These are the activations of a small neural network, seen along a few directions. Each row is one input.
In each table, some parts of the input vary, and every possible input appears once, in random order.
A made-up example of a description, with smaller parts first: one of 8 places around a ring, together with either a single point or (one of 2 separate values, together with one of 4 places along a line) or one of 9 places along a line.
Shared parts are said once, and a part with two or three values counts as separate values.

Other details of the inputs vary at random and push rows far along three fixed directions, the same in every table; ignore that.

A family of inputs:
r1: [ 44  22 -29 -33 -53  12  30  -9   6 -23 -63  29]
r2: [  5  -1 -30 -18 -67   8 -13 -16 -27  13 -40   4]
r3: [ -4 -50   5  19  42   9  22  -5  36   8  22   9]
r4: [  3  -4  15  35  63   5  39  14  48  -8  19 -16]
r5: [  3  10 -50  -7 -54   3  34 -23  -8  12 -62  -9]
r6: [-76  30 -28  29 -42 -31 -27  50 -45  15  18 -55]
r7: [ 49   5  17 -39 -39  -5 -22  13 -20 -23 -35   0]
r8: [ 31 -20  28 -11  38  20   6 -32  12 -11  19  22]
r9: [ -9 -17  27  30  61  -8  34  18  48 -16  29   9]
r10: [ 39 -62  68   3  80  12 -20   6  31   0  50   5]
r11: [ 50  12  32 -40 -29  -6 -23  11 -24 -31 -18  38]
r12: [-63  57 -22  38 -28 -17 -41  38 -55  17  25 -47]
r13: [-63  10 -90  10  30 -30  54 -18  76  11   9   5]
r14: [-39  23  27  18 -15 -25 -65  70 -41  -1  46 -38]
r15: [-32   0  18  22   4 -16 -41  33 -26  22  21 -52]
r16: [ 17  46 -44 -59 -43 -24  -3 -32  30   4 -25  36]
r17: [ 41 -54  61   6  74  12 -23  -8  24  -4  41   1]
r18: [-47  24 -52  55  32   2  94 -24  36  11  -4   0]
r19: [ 24 -64  55   8  64   7 -15  11  31  -1  47   5]
r20: [-37  14 -61  49  20   1  90 -21  39  13 -22 -35]
r21: [ 45 -17  30 -34 -29   9 -52  -3 -28   2 -17   3]
r22: [ 37 -18  20 -40 -15  15  -9 -16 -10 -12  -3  40]
r23: [-29 -33 -29  33  11   9  39 -15  40  14  -7 -11]
r24: [  9  23 -20  18  18   6  52 -32  18 -11 -20  18]
r25: [ 21   0 -10 -47 -54  15 -10 -17 -30  -5 -25  45]
r26: [-32   1 -24  26  29  10  64 -18  32   0   5  17]
r27: [ 70   6  51 -49   3  18 -33 -18 -19 -31 -13  45]
r28: [-83  31 -26  20 -31  -8 -31  14 -63  36  45 -22]
r29: [  6  11 -53 -18 -70   4  28 -22 -10   8 -74  -1]
r30: [-52  37  -4  28 -20 -24 -51  39 -55  15  24 -60]
r31: [ 36   8 -28 -14 -29  12  21 -38  -3   2 -65  -5]
r32: [-50   8  50   2   1 -19 -79  63 -48  -1  64  -7]
r33: [ 32 -49  50  15  62  11 -16 -10  35  -3  21 -15]
r34: [ 57  10  44 -55 -14  13 -33  -3 -29 -22 -14  45]
Each input here is: either one of 2 separate values or (one of 4 places along a line, together with one of 8 places around a ring).
A walk changes only the place on the line of 4. It starts at r23 and steps to r2. List the rest of the walk in order.
Answer: r21, r33
A walk changes only the place on the ring of 8. It starts at r7 and steps to r5. List the rest of the walk in order.
Answer: r2, r19, r22, r26, r11, r14

A family of inputs:
r35: [ 23 -10   6  -7   4   4  11  -1  11 -12 -17   3]
r36: [-48   7  10  16  32 -21 -19  30   3   8  58  -8]
r37: [ 19  -7  23   2  24  -1  -4   6  10  -9   9 -10]
r38: [-12  18  -1   1 -35 -11 -35  22 -39   3   0 -13]
r39: [  1  -7  29  -3  -9  -4 -49  26 -28   2  21  -5]
r40: [  7 -20  -2   9  24   8  22 -22  24   2  -3   4]
r41: [ 22  -6  10  -3   1   8  15  -8   6  -8 -15  13]
r42: [16 -1 10  1  6 -1 -7  2  1 -9 -5 -4]
r43: [ 22 -14  23  -2  24   7  15  -2  14 -10   0   5]
r44: [ 25  -3  14 -10   6   0  -5  -1  13  -4  -9  -5]
r45: [  3  19 -29 -12 -41  10   2 -17 -25   8 -26   6]
r46: [ 16 -20  14  -3  23   8   5 -15  17   0   4   2]
r47: [ 21   9   1 -11 -16   9   5 -13 -11  -7 -24  13]
r48: [ 11 -23   1   7  22  13  27  -9  27  -3  -5   7]
r49: [ 26  -5   5  -8   4   2  11  -3   7 -11 -14   1]
r50: [ -8  16 -28  -9 -42   4  -3  -5 -33  11 -16   0]
r51: [ 20   1  -9 -11 -17  12   0 -15  -8  -2 -21  13]
r52: [-53  12   3  22  31 -19 -21  23   1   6  52  -7]
r53: [-63  25 -67  35   2  -3  66 -22  31  15   7   6]
r54: [ 10 -22   5   6  15   6  13 -13  18   2   0   6]
r55: [ 11 -14   9   6  22  10  30  -6  22  -8  -7   6]
r56: [ -1  -6  -3 -13 -21   1 -15  -3 -18   5  -7   2]
r57: [-32  15  15   5  21 -19 -31  24  -7   6  47   0]
r58: [ -6  -7  23 -10  -9  -8 -46  18 -31   7  23 -12]
r59: [  5   1   2 -12 -20  -5 -17  13  -9  -1 -14  -8]
r60: [ 28 -12  30  -3  29  10   9  -5  16 -11   3   5]
r61: [ 13  -8  13  -2   0  -4 -10   9   8  -3  -5  -6]
r62: [ -2  20 -19  -9 -40  -5 -16   0 -22   5 -25  -7]
r63: [-76  21 -51  35   9 -10  42  -2  20  15  26  -5]
r64: [  1  21 -36 -15 -48  -3   8  -9 -18   6 -37  -4]
What is each input in this table made of?
Answer: one of 5 places around a ring, together with either a single point or one of 5 places along a line
Changing only the place on the ring of 5 turns r63 into r36. The same change can be made to r59. Which row results?
Answer: r64
List by row number the other rows that have the place on the ring of 5 in common with r42.
Answer: r40, r47, r51, r52, r62
List by row number the other rows that have the place on the ring of 5 in common with r54.
Answer: r38, r39, r41, r53, r61

A family of inputs:
r65: [ -8  22 -37 -15 -31   1  32 -23   0   2 -30  19]
r66: [ 28 -11   8   5  24   8  20 -11  24 -12 -11   3]
r67: [ -6  15   8  -1 -23  -5 -36  16 -33   4   7  -7]
r68: [ 35  -4  19 -16  -6   4 -10   2  -2 -15 -15  13]
r69: [-33 -12  -7  27  17  -3   5   3   7  13  24 -14]
r70: [ 24 -19  10  -6  21   4  16  -7  29  -6  -6   1]
r71: [ 18 -23  18   2  33   5  24  -1  36  -7   3   4]
r72: [ 19 -15  13  -7   7   7   2  -2  12  -8  -7  14]
r73: [-16  -7   8  27  37  -2  13   9  17   4  23 -21]
r74: [-18   6   4   2 -10  -3 -15  16 -23   5  10  -8]
r75: [ -7  16   1  -3 -21  -3 -20  11 -29   6   3  -9]
r76: [ -4   4  18  -6 -17 -14 -52  25 -28   1  11 -16]
r77: [ 36 -10  23 -19  -4   0 -17   5   2 -16 -15   9]
r78: [-11  -5  11   7   8  -7  -8  18   0   2  13 -15]
r79: [ 16  -4  -1 -10 -12   7  -9 -13 -11   0  -9  10]
r80: [ 34   1  23 -23 -22   3 -27   8 -17 -12 -12  16]
r81: [-22  -9   7   9  12  -5 -13  13  -2   9  22 -16]
r82: [ -7  -2  15   2  -5 -10 -35  19 -13   3  15 -13]
r83: [ -1   2 -17   1   8   3  38 -22  31  -5 -14  21]
r84: [-25  -9   2  10   7  -5  -9  10  -7  11  23 -16]
r85: [ 28 -13  12  -3  22   6  22  -5  23 -14 -11   2]
r86: [ -5   3   3  11  10  -3  -1   8  -3   1   6 -18]
r87: [ 32   3  13 -30 -23   3 -26  -1 -18  -4 -14   8]
r88: [-67  46 -74  17 -42  -9  25 -18 -25  30 -11 -12]
r89: [ 12  -8   7 -11 -14   4  -9  -1 -10  -5  -7  13]
r90: [ 39   1  16 -26 -19   1 -31  -1 -15 -11 -19   6]
r91: [ -4   4   8  -2  -5  -6 -25  12 -15   5  10 -16]
r92: [-53  30 -46  22 -12  -4  39 -11  -1  14  -1  -6]
r93: [-30  -2  -2  28  41  -8  12  -2  26   9  29  -8]
r94: [ -8   4   6   6  -5  -7 -27  11 -14   5  10 -14]
r95: [ -4  28 -41  -5 -26   7  35 -32   0   2 -31  19]
r96: [ 18  -3  17 -27 -22   1 -27  10 -21  -6  -8   9]
r97: [ 20  -9  11 -17  -9   3 -19  -2  -4  -4  -7  11]
r98: [-19   2   0  14  10   1   0   6  -8   7  14 -12]
r99: [ -6  25 -34  -6 -28   5  31 -24   0  -2 -29  21]
r100: [-28  -5  -3  27  14  -5   7  12  13   8  17 -12]
r101: [ 26 -13  12  -3  20   7  23  -5  23 -12  -9   5]
r102: [-13   1  11   3  -9  -9 -34  19 -14   7  17 -11]
r103: [-25 -12   5  29  37   1  16   4  10   8  29 -17]
r104: [ 36  -1  14 -15  -5   7  -8  -5  -2 -12 -16  11]
r105: [ 18  -4   1 -18 -13   7  -7 -11 -13   0 -10   7]
r106: [ -3  12 -48  -6   5   5  53 -21  31  -5  -8  28]
r107: [-36  -6  -2  22  40 -11  17   3  28  10  31 -12]
r108: [-24  10  -3   6 -17  -5 -35  12 -30  12  13 -12]
r109: [  6   9 -17  -1  12   8  43 -27  22  -3 -13  14]
r110: [ 27 -14  11   3  22   6  19  -6  25 -15 -12   6]
r111: [-18   4   2   1  -6  -4 -26  11 -22  11  14 -14]
r112: [-23   9  -2   2 -22  -4 -17  14 -35   8  10  -9]
r113: [ 40  -5  13 -25  -5   4 -11  -6  -1 -11 -19   4]
r114: [-25   9  -3   8 -21  -4 -20  13 -32   7  10  -6]
r115: [ -9   1  15   3  -9 -10 -32  24 -16   0  12 -10]
r116: [-20  -5   5  16  16  -9  -1  18   5   3  15 -22]
r117: [-19 -17  10  22  36  -5   8  11  25   8  28 -19]
r118: [ 32  -2  15 -21 -11   6  -3   1  -5 -10 -15  13]
r119: [ 22  -1   9 -14 -14   8 -14  -7 -19  -6  -9  13]
r120: [-30  -3  -5  29  17   0  13   7   7   6  16  -9]
r121: [ 20 -20  17  10  39  12  19 -10  29  -8   4   8]
r122: [ -6  24 -31 -19 -41  -5  -1 -17 -16   5 -24  18]
r123: [ 26  -8   7  -5   7   7   2 -11  14  -4  -8   9]
r124: [-18  39 -86 -11 -49   5  49 -32   1   3 -36  35]
r125: [ 16 -30  18   1  34   8  25  -6  30  -7   6   7]
r126: [ 27 -19  10  -6  23   3  16  -8  29  -9  -9  -2]
Changing only one part turns r96 into r72. The same change can be made to r98. Which row results?
Answer: r121
Changing only one part turns r125 into r89. The same change can be made to r101. Which row results?
Answer: r68
What is each input in this table made of?
Answer: one of 2 separate values, together with either a single point or (one of 5 places around a ring, together with either a single point or one of 5 places along a line)
Which other rows does r73 become when the place on the line of 5 takes its other values? List them by row number.
Answer: r75, r86, r98, r103
